These are the activations of a small neural network, seen along a few directions. Each row is one input.
In each table, some parts of the input vary, and every possible input appears once, in random order.
A made-up example of a description, with smaller parts first: ring(8) and (point or line(11) or (values(3) and line(6))).
Shared parts are said once, and a part with two or three values counts as separate values.
In the rows, zero is written as 128.

Other details of the inputs vary at random and push rows far along three fixed directions, the same in every table; ignore that.

Table:
x1: [136  80 172 153 106 153 173 152 152  91 143 135 158]
x2: [178 135 115 159 124 137 104  79 143  73 126 120 152]
x3: [109 105 174 102 122 123 150 160 145 127 129 114 146]
x4: [131 117 207 125  94 122 141 133 161 104  85 129 159]
x5: [130 104 198 102  91 117 148 146 139  96 131 119 159]
x6: [ 89 118 137 122 146 120 147 218 164 175 116 140 115]
x7: [106  96 180  90 122 128 162 146 119 137 151 114 133]
x8: [140 163  88 164 152 114  81 155 171 124  97 140 130]
x9: [106 120 164 146 136 123 138 206 160 147 142 145 127]
x10: [124 117 142  86  94 133 146  86  76 128 160 118 113]
x11: [ 80 128 147 115 135 118 139 199 148 170 119 125 140]
x12: [ 91 123 117  84 133 137 150 114  74 175 164 119  97]
x13: [140 167 106 144 135 111  88 122 140 112 112 123 139]
x14: [168 125 120 158 107 151 124  75 133  79 146 119 151]
x15: [115 170  89 133 136 109  93 139 134 149 120 132 106]
x16: [ 88 122 109  94 167 129 153 154  71 207 165 141  72]
x17: [160 125 155 126  88 124 122  91 130  72 115 107 180]
x18: [ 79 133 155  95 116 114 142 189 116 171 140 139 117]
x19: [123 120 152 171 150 135 136 173 175 132  74 159 131]
x20: [145 120 117 105 121 140 133  54  84 112 144  98 140]
x21: [126 102 160  70 101 123 152  79  63 129 174 123 101]
x22: [167 116 111 136 110 149 128  45  98  96 168 119 110]
x23: [139  83 196 128 111 140 164 135 132 103 176 131 132]
x24: [106 111  94 114 160 134 145 132  72 177 165 156  58]
x25: [153 111 141 125  94 137 132  82 152  75 112  93 172]
x26: [145 169 104 162 114 121  92 122 166  95 100 117 166]
x27: [108 120  93 113 171 135 142 133  64 176 164 155  63]
x28: [115 189 112 162 153 105  79 156 174 151  59 145 124]
x29: [136  84 206 135 116 146 174 129 163 115 107 129 147]
x30: [138 162  54 164 176 124  90 146 132 135  92 147 123]
x31: [ 88 131 100  77 149 120 132 118  77 191 153 126  74]
x32: [129 148  75 130 153 126 102 103  98 157 151 143  77]
x33: [107 125 170 119 120 106 133 176 152 136 141 135 120]
x34: [151 151  86 161 134 137 107 126 170 103  84 117 174]
x35: [120  89 139  95 120 153 177 100  81 149 179 122  98]
x36: [122 110 199 131 100 120 149 164 155 108 148 123 155]
x37: [134 151  66 134 156 121 102 123 135 147 101 129 118]
x38: [143 165  94 133 113 118  90  98 120 111  98 118 159]
x39: [175 147 119 176 132 141  98  63 153  90  88 133 140]
x40: [146 142  88 184 143 135 106 151 163 106  88 138 164]
x41: [106 114 184 116 127 131 148 138 152 144  92 125 135]
x42: [116 171 100 130 148 104  92 147 129 147 120 134 111]
x43: [127 142  66 154 153 140 115 138 123 140 115 146 111]
x44: [135 170 104 159 118 116  89 144 175 106  95 121 154]
x45: [173 105 143 139 117 142 139  91 148  73 117 107 175]
x46: [105 137 124 132 161 115 126 213 169 159  97 138 133]
x47: [167 102 107 143 129 156 142  53  78  94 156 128 126]
x48: [129 163  77 118 138 112  94  87  93 147 142 128  88]
x49: [124  98 197 123  90 131 162 130 126 111 173 120 144]
x50: [130 152  91  98 115 118 106  82  83 138 131 121 105]
x51: [106 127 116 154 162 116 124 217 169 150 101 160 119]
x52: [144 139 111 159 123 137 113 130 155 109 125 129 136]
x53: [136 126 123 122 108 138 128 102 142 100 113 100 159]
x54: [ 93 117 144 118 155 114 144 217 163 172 116 143 116]
x55: [157 112 107 125 125 150 143  58  87 116 150 111 136]
x56: [118  76 162 130 119 143 175 156 126 127 160 143 109]
x57: [127  95 203  92  91 121 158 131 114 106 153 120 147]
x58: [136 132 110 109 130 123 116  93 124 117 115 108 138]
x59: [126 164  74  97 131 108  92  87  80 149 123 128  97]
x60: [138 146  85 142 142 138 113  92  90 145 159 134 103]
Description of these inputs: ring(6) and (point or ring(9)).
Q: The inputs of x12 and x18 match in every part but the ring(6) part. If x31 is changed in the same way as x12 into x18, which row does it become?
A: x59
Q: The inputs of x30 and x57 match in every part but the ring(6) part. If x27 is changed in the same way as x30 into x57, which row does it become?
A: x5

Table:
x61: [140 128 150 116  95 119 124 114 127 104 161 115 125]
x62: [145  83 159 122 133 160 169  80  85 126 163 135 107]
x63: [ 90 140 126 152 147 122 129 238 169 166 130 157 122]
x64: [154 118 116 173 131 155 138  96 146  98 128 131 130]
x65: [170 119 106 165 136 149 125  76 135  98 132 139 121]
x66: [140 161  94 145 123 120 102 140 125 113 126 133 150]
x67: [ 92 146  87 143 165 115 111 204 138 174 142 155  96]
x68: [117  87 236 138  67 117 159 212 215  79 144 110 192]
x69: [ 96 115 116  61 132 144 160  89  40 190 164 122  78]
x70: [185 107 128 136  88 138 125  45  95  43 166 107 166]
x71: [112 126 163  97 103 122 139 134 118 137 154 109 138]
x72: [105 145  95 120 170 127 121 141 102 182  96 141  97]
x73: [101 148 113 123 137 124 117 150 142 150  74 127 138]
x74: [104 181  92 123 140 110  84 133 101 172 135 140  86]
x75: [118 140  57 148 176 137 113 142 118 168 145 145  85]
x76: [151  70 157  94 104 168 192  42  64 109 167 105 133]
x77: [183 150 131 171  71 132  96  87 188  38 104  95 212]
x78: [143 133  71 122 150 145 130  42  66 140 112 121 108]
x79: [ 99  95 160 142 139 148 173 201 153 161 163 149 110]
x80: [161 175  60 194 141 129  78 111 166  90  84 134 152]
x81: [108 155  78  92 153 117 106 131 103 171 101 128  95]
x82: [132 144  84 134 159 120 109 148 146 138  73 129 132]
x83: [159  99 166 156 112 133 144 134 188  76  72 120 188]
x84: [ 50 152 153  77 150  98 130 200  89 234 160 147  59]
x85: [ 85 111 173  72 118 126 168 151 107 171 152 121 118]
x86: [ 88 128 216 141  97  99 137 246 226 126  92 122 180]
x87: [128 176  62 132 152 113  75 121 142 146  55 130 132]
x88: [150 199  62 163 129 102  49 113 158 113  83 128 140]
x89: [144 101 145 150 142 136 143 162 171 108 110 132 146]
x90: [101 158 113 108 139 113 115 129 129 155  98 122 125]
x91: [ 94  59 209 118 130 151 208 181 127 154 163 147 108]
x92: [122  87 163  63 111 154 170  39  32 146 173 120  88]
x93: [ 96  50 215 100 116 139 205 189 137 140 150 127 139]
x94: [ 58 125 113  69 159 119 143 182  82 221 139 138  73]
x95: [183 114 133 123  93 132 129  50  88  56 168 114 140]
x96: [142  86 159 148 123 155 168 138 151 108 127 127 160]
x97: [106 108 194  83 102 109 153 159 127 134 166 113 119]
x98: [102  63 246  88  86 122 192 179 169 109 148 109 170]
x99: [124 182 111 142 141 103  77 152 186 124  45 123 169]
x100: [129 162 111 141 135 114  96 136 109 127 126 146 121]
x101: [100 166 122 144 120 106 101 180 161 150 115 132 126]
x102: [180 125  76 156 141 151 117  52 116  88 143 124 112]
x103: [103 159 115 146 138 108 109 190 134 145 118 151 124]
x104: [107 137  93 142 182 123 119 175 130 185 107 158  89]
x105: [148 109 158  92 102 126 143  49 102 102 140 109 133]
x106: [166 116 135 106  87 132 122  35 100  71 159  85 158]
x107: [145 137 119 129 119 115 113 106  93 117 153 143 114]
x108: [143 160  96 182 144 115  83 172 187 114  91 153 141]
x109: [136 116  96 109 144 138 137  77  53 145 201 139  59]
x110: [151 149  86 149 145 138 104  69  87 121 148 138  97]
x111: [139  87 100 115 152 154 156  69  64 142 175 127  95]
x112: [164 145 121 119 111 117 103  78 159  73  88  94 173]
x113: [150 198  67 148 134  95  50 107 155 120  70 117 149]
x114: [173  83 205 189  98 156 154 133 212  43 113 126 191]
Q: The inputs of x83 and x72 match in every part but one. If x104 is changed in the same way as x83 into x72, which row does it become?
A: x62
Q: The inputs of x97 and x71 match in every part but one. If x61 is changed in the same way as x97 into x71, which row does it become?
A: x77
Q: What is each input in this table made of?
A: ring(6) and ring(9)
Q: A walk changes only the ring(9) part. It starts at x98 and steps to x94. List the rest of the walk in order.
A: x93, x111, x75, x67, x70, x68, x106
Q: Change only the ring(6) part in x92. List by row number the other rows that result.
A: x69, x73, x81, x87, x94
Q: Change only the ring(6) part in x110. List by row number the other rows that result.
A: x63, x67, x80, x108, x109
